These are the activations of a small neural network, seen along a few directions. Each row is one input.
Each table varies a few parts of the input and shows all the possible inputs, shuffled.
A made-up example of a description, with smaller parts first: values(2) and (point or ring(9) or (line(4) and ring(5))).
Shared parts are said once, and a part with two or three values counts as separate values.

Other details of the inputs shift rows strongly along two fixed directions, in all tables alike. That doesn't count.

Rows:
x1: [ 21  26  34  57  18 -30  39 -59 -26  25  67]
x2: [-21 -15   6  42  25  59 -26  54  28  38 -20]
x3: [ 16  -2 -16 -74 -28   0  -6 -24   2 -48 -25]
x4: [-29  24  33 -54 -51  10 -31 -31   0 -21 -26]
x5: [ 33  49  65  47  30 -11   7 -57 -31  44  34]
x6: [-10 -36 -38  40   3  19   4  55  58  28   0]
x7: [ -7  11  -4 -63 -36  16   9 -26 -22 -52 -22]
x8: [-16  -7 -27 -56  -2 -43 -43  -6  -4 -52  -9]
x9: [ -7 -38 -26  29 -26  12  28  56  52  42 -11]
x10: [ 26  30  29  44  42 -55  33 -33 -64  22  44]
x11: [ 75  37  54  30   9 -41   1 -50   0  56  18]
x12: [  0 -28 -31  32  39  64  13  59   7   7 -15]
x13: [-10  12   9 -53 -14   1 -70 -30  29 -30 -19]
x14: [-35   5  -3 -57 -38 -34  -4  -7 -33 -43 -17]
x15: [-29 -25 -15  39 -33  27  43  54  29  37  -8]
x16: [-26  10  -4 -57  -7  31   0 -32 -30 -60  -8]
x17: [ 12   0 -28 -63   0   7 -31 -25   7 -62 -14]
x18: [ -1 -34 -31  16  -1 -13  23  82  14  38 -34]
x19: [ 37  14  23  62  35 -34  11 -56 -13  15  74]
x20: [-28 -35 -30  38  37  14   0  78  -4  16 -10]
Description of these inputs: values(4) and ring(5).
The inputs of x5 and x16 match in every part but the values(4) part. If x11 is changed in the same way as x5 into x16, which row does it become?
Answer: x3
Change only the values(4) part in x12. List by row number the other rows that result.
Answer: x2, x19, x20
Change only the ring(5) part in x6. List by row number the other rows that result.
Answer: x1, x9, x15, x19

Rows:
x21: [ 24   0   6   2 -18   0 -14 -41   7  -2  16]
x22: [-38  -7 -39  18   1  -2  10  57   7  12 -10]
x23: [-19  14  56 -11  -5   7 -22 -31 -32   6   3]
x24: [  8  -4  13 -11 -35 -26   0 -33   2 -26  11]
x25: [-30  12  46  -3 -27  19  -9 -45 -24 -13  24]
x26: [ 27   7  10 -31  -3  -8  26 -29  -3   0   4]
x27: [ 52   7  21  19  17 -17 -15 -27  -4  37   5]
x28: [  7   1  -4 -40  16  -8  21 -29 -25 -31  13]
x29: [-56  -8 -36 -32 -47   7 -14  48  35  -6 -38]
x30: [-33 -26 -28  -8 -57  23  -4  55  24 -10 -26]
x31: [ 17  19  21  -6 -23   6 -29 -37  18 -27  14]
x32: [ -1 -16 -16   9   5  16 -12 -12  -6 -17  17]
x33: [ 26  37  16 -18  -3  10  -7 -32   5 -17  -8]
x34: [ 14  -3 -20  73  53   6  22  24  10  63  16]
x35: [ 10 -13  -9  73  28  44   9  53  20  23  10]
x36: [-16   3  -2 -10 -17 -27   2  -8  22   2  -9]
x37: [-33 -21 -16 -14  11  45 -42  59  20 -21 -37]
x38: [ 45  34   6  18  -7 -27  35 -12 -24  21   5]
x39: [-29 -18 -36 -44 -27  55  -9  28  26 -11 -53]
x40: [ 14 -12  14 -28 -26 -13   1 -37  10 -17  25]
x41: [-20 -11 -13 -14  21 -14   8  -3   8  -2  18]
x42: [  8   8   0 -14   1 -38 -17  -4 -39 -21   7]
x43: [-48 -20 -36 -28 -23  35 -27  28  50   7 -38]
x44: [  9 -14  -7   1  27   4 -25   2 -13   3  -3]
x45: [ 23  -1  23 -12  -9 -38 -10 -16  -6   0  -8]
x46: [ -1 -10   0   2  -6 -26   6 -23 -21 -39  24]
x47: [  2  -7   8 -21  10 -38 -15 -16 -29 -31   2]
x48: [  2  21  -6 -10  20  26  -4  -3  -8 -31  -7]
x49: [  1   9  -6 -24   7 -21  20 -24 -34 -40   0]
x50: [ -5  30   3   5  27 -10 -22 -27   7 -17  20]
x51: [66 15 32 78 40  5  4 26 17 72  2]
x52: [ 14  15   7 -30 -19 -21  18 -31 -11 -22 -13]
x53: [ -3  15  33  56  19  46  47  19 -22  61  -3]
x54: [-18   7  -6  -7  11 -42   3 -25 -10 -22  15]
x55: [ -7  -6 -17  11 -17 -12   5  12 -21 -23  19]
x56: [ 48 -24  17  48  30  -3  28  41  17  78   2]
x57: [  2  -2 -33  36  14  15  44  63 -19  21 -15]
x58: [ 38  17  -7  21  40   0  22 -29 -31   9  15]
x59: [  4  36  15  -8  -3 -11 -28 -36  29  -4   6]
x60: [-26 -23 -21 -24 -38  12 -21  66  17   3 -48]
x61: [ -7 -28  -7 -12   1   2   7  -5  -3 -24  27]
x62: [ -3   5   8 -37  -9 -30  -2 -39  21   0  15]
x63: [-40 -52 -24 -43   4  27 -17  57  12 -17 -28]
x64: [-25  14  33  65  19  24  26  15   1  72  10]
What is each input in this table made of?
Answer: values(4) and (point or (values(2) and line(5)))
The inputs of x44 and x32 match in every part but the values(4) part. If x45 is changed in the same way as x44 into x32, which row does it become?
Answer: x24
The inputs of x63 and x28 match in every part but the values(4) part. If x23 is changed in the same way as x63 into x28, which row does it become?
Answer: x53
Change only the line(5) part in x62. List by row number the other rows that result.
Answer: x29, x36, x43, x59
Change only the values(4) part in x26. List by row number the other rows that result.
Answer: x40, x56, x62

Rows:
x65: [ 42  12  25  29  17 -62   9 -15 -27   5  21]
x66: [ -7 -26 -28   2  -9  16   0  42  28 -20   3]
x67: [ 26  32  45   7  13 -30 -33 -56   1  -5  18]
x68: [-20  17  -1 -62 -29 -43   2 -70 -17 -32  11]
x69: [ 32 -58  24   2  10   3  16  10 -14  12  16]
x70: [-44 -38 -33 -24 -28  -3 -32  15  13 -40  -2]
x71: [ 24  -4 -20 -36 -10 -15 -33 -22  -7 -44   3]
x72: [ 17  34  50  21  -2 -34  -7 -34  -7  23  31]
x73: [ -4   8 -26 -73 -15   0 -15 -26   2 -34 -25]
x74: [  4   1 -19 -15   3  -2  15  24  -3  28 -30]
x75: [ -6   4  23  40 -10  -9  -2  -6   5  46  11]
x76: [  4  -7 -20  29  31  16  28  35  34  32   9]
x77: [-20  10  -8 -39 -18  18 -10   2 -34 -27 -28]
x78: [-43 -23 -19 -11 -34  50 -27  15  49  -5 -18]
x79: [ -5  -7 -23 -12   8  17  24  27  28   5 -31]
x80: [ 22  16  24   1  -5 -64   0 -30 -28 -18  40]
x81: [ -4  21   5 -32  -4  13   2 -32 -19 -52  -8]
x82: [-14  -1   7  45  30  16  19  49 -16  25 -16]
x83: [ 11  18  16  29  17   5  34  11 -27  12  -8]
x84: [ 43  28  32  24  19 -20 -34 -39  -8  28  18]
x85: [ 20 -16  -7  35  -2  -8  35  55   3  22 -20]
x86: [-22 -13 -12 -38 -44 -11   4  22   1 -37  -9]
x87: [-32 -18 -39 -26 -18  20  17   7  26  -2 -16]
x88: [ -4  -1  14  24 -15  26  14  46  27  38 -39]
x89: [ 26  31  23  21  29 -24  -3 -26 -57  14  16]
x90: [ 24  38  21   1   7  -8  22 -54 -32 -26  37]
x91: [-19  -8   8  36   3  30 -13  46  39  33  -3]
x92: [-13  -4  -1  40  39  26   2  38  -4   7  -9]
x93: [ 41   7   4  -3   9 -34  -7 -34  -3 -37  20]
x94: [  4  -9  -3  45 -18  37  21  17  33  48  -6]
x95: [ 13 -10  -2  31  13 -23   0  20   3   1  28]
x96: [ 45  18  11  -4 -12 -40  18 -43 -14 -28  39]
x97: [-17   3   6  43  14  -2  17   2 -31  24  18]
x98: [27 12 20 32 14 16 -6 -4 30 21 -2]
x99: [-35   8   6 -62 -40  23 -48 -29  34 -55  -3]
x100: [-70 -31 -35 -27 -17   9  -4  38  21   5 -28]
x101: [-39   6  -9 -86 -27 -15 -10 -17   4 -51 -37]
x102: [ 56  36  40  27   5 -12  13 -45   6  20  11]
x103: [ 21   0 -26  -1  29   8  -1   8  14  20  -8]
x104: [  6   5 -14   1   8   5  35  10  20  15   4]
x105: [ 36  33  40  14   4 -32 -24 -36 -21  33   9]
x106: [ 32  14  -4  25  30 -29  21 -54   2  22  43]
x107: [  8   7   9   0 -23  18  -8  20   6  33 -32]
x108: [-20  15   8  -5 -10  11  22   6 -23 -15   3]
x109: [-21  -8 -11  41  -3  27  40  30 -17  30  -4]
x110: [-22 -44  17 -86  -3  10 -12 -29  -5 -30  -5]
x111: [ -9 -24 -12  26 -13 -26   7  21  -7  13  10]
x112: [  9  18  -3 -42  21 -37 -35 -47 -15 -18   8]
x113: [-27 -16 -15  53  24  29   8  29  -6  23  11]
x114: [ 24  26  35  27 -21 -25  14 -50  -9  34  23]
x115: [ 10  30  15 -76 -44  -1 -48 -70  -3 -48 -13]
x116: [-12  -1  -8  10  28  -9   4  17  18  16  14]
x117: [ 64  17   0 -10  -6 -38   1 -45 -28 -18  17]
x118: [-30  -2 -14 -25   6  39 -16   7   4 -50 -20]
x119: [-11 -21 -25 -41 -32   9  -4  21  17 -52 -31]
x120: [-19  -9 -22 -14  12  -2  -7  40   2  26 -31]
x121: [-30  17  22 -52 -53   3 -19 -20  11 -29 -11]
x122: [ 32  27  15  28  43 -14 -14 -31 -45   6  25]
x123: [ 25  18  22  29 -10  16  18  -4  23  28  11]
x124: [ -5 -32 -36  11 -28  13  21  26  16  -4  -5]
x125: [ 15   5  -4 -49  -9 -45 -54 -46 -26 -57  12]
x126: [-23 -27 -30  42  28  10  15  40  27  48   1]
x127: [-16  -3  -2  52  34  28  12  44  -3  19  14]
x128: [-58  -7 -23 -49 -17  49 -23  12  11 -66 -10]
x129: [  3   1  -9  45  23  23  18 -12 -10  10  27]
x130: [-20  -6  -6  22  20  -7  24  47  13  41  -2]
x131: [ 27  26  25  15  38 -56  17 -28 -17  24  14]
x132: [-16   9  -1 -41  19 -28 -25 -28   6 -33  -4]
x133: [ 22 -34  54   1   4  27  -1 -13   2  34   9]
x134: [  5 -27 -20  43 -18  -6  39  41   1  33  -1]
x135: [  4  -2  -4 -38 -19 -40 -33  -9 -28 -31  -6]
x136: [-48 -11 -28 -29 -30  44   3  -3  -3 -40 -14]
x137: [-43  -7 -20 -41 -21   8  17  32  19  -7 -24]
x138: [-13 -12 -27 -12  21  20   3  27  37  -4 -24]
x139: [-29 -39  28 -66  -5  36 -16 -26 -33 -48   1]
x140: [ 24  -2  -4  32   9  39 -16  28  30  42 -17]
x141: [-70 -14 -12 -15 -12  36  -7  56  -3 -21 -22]
x142: [ 14 -24 -11  47  25  -7   4  53  14  15  -5]
x143: [  4 -21 -27 -12 -26   3   2  49  -6   1 -34]
x144: [ 13 -33 -32  51   4  10  19  32  21  21  15]
x145: [-10  -7 -28   0  15  51 -14  30  -3  -9 -20]
x146: [ 54  34  11  23  25  -1  19 -37 -43   9  17]
x147: [ 26  33  52  21   7 -36 -11 -36  -9  21  10]
x148: [  8  12  25  32   1 -15 -21 -43   7  23  31]
The inputs of x121 and x108 match in every part but one. If x75 is changed in the same way as x121 into x108, which row does it become?
Answer: x97
The inputs of x136 and x124 match in every part but one. If x109 is changed in the same way as x136 into x124, which row does it become?
Answer: x134
What is each input in this table made of?
Answer: values(4) and (point or (line(4) and ring(5)))
Change only the values(4) part in x105. List by row number the other rows that result.
Answer: x89, x120, x135
Change only the values(4) part in x116. List by row number the other rows that result.
Answer: x91, x95, x127
Change only the ring(5) part in x85. List by row number the other rows that result.
Answer: x65, x93, x119, x142

Rows:
x149: [ -2 -25  -8  37  48  49   5  37 -11   6   1]
x150: [-24 -13 -14 -52 -22  40 -45  43  23 -23 -55]
x151: [ -6  29  33 -69 -28 -27 -22 -65 -20 -31  -6]
x152: [ 12  -9 -17  33   0  46  16  31  39  43 -20]
x153: [ 30 -12 -10  28   1  42  -1  30  34  31 -10]
x154: [-49   0 -11 -50 -22  11 -58  -8  35 -40 -21]
x155: [ 15  34  32  30  44 -17  28 -58 -54  -4  53]
x156: [-12  11  16 -47 -37   1  -5 -55  16 -29   8]
x157: [ 40  34  47  33  -5 -28  25 -21 -29  39  10]
x158: [-22  -6  -4  39   4  16  -2  44  30  46  -3]
x159: [ 77  16 -11  12   3 -75  41 -44 -18   2  43]
x160: [-42 -43 -57 -55 -29 -29 -26  39  19 -38 -24]
x161: [ 11  27  15 -53 -12 -13 -34 -52 -16 -16 -19]
x162: [ 56  11  -7   7  13 -73  35   1 -23  10   7]
x163: [-65 -17 -27 -31  10  58 -16  24  -1 -49 -25]
x164: [-34 -15   2  54  22  42  41  49 -23  17   5]
x165: [  8 -23  -1  40  23  21 -25  42  36  38  -7]
x166: [-24 -19  12  52  -8   4   0  41  22  47   3]
x167: [ -9  21  31 -48 -55 -19  -8 -72  -4 -48  18]
x168: [ 40  -2 -22  39  52 -51  50  -5 -57  -4  42]
What is each input in this table made of?
Answer: values(4) and (point or line(4))
The inputs of x150 and x153 match in every part but the values(4) part. If x162 is changed in the same way as x150 into x153, which row does it become?
Answer: x159
Change only the line(4) part in x161. List by row number the other rows that result.
Answer: x150, x151, x157
Change only the values(4) part in x161. List by row number the other rows that result.
Answer: x152, x154, x163
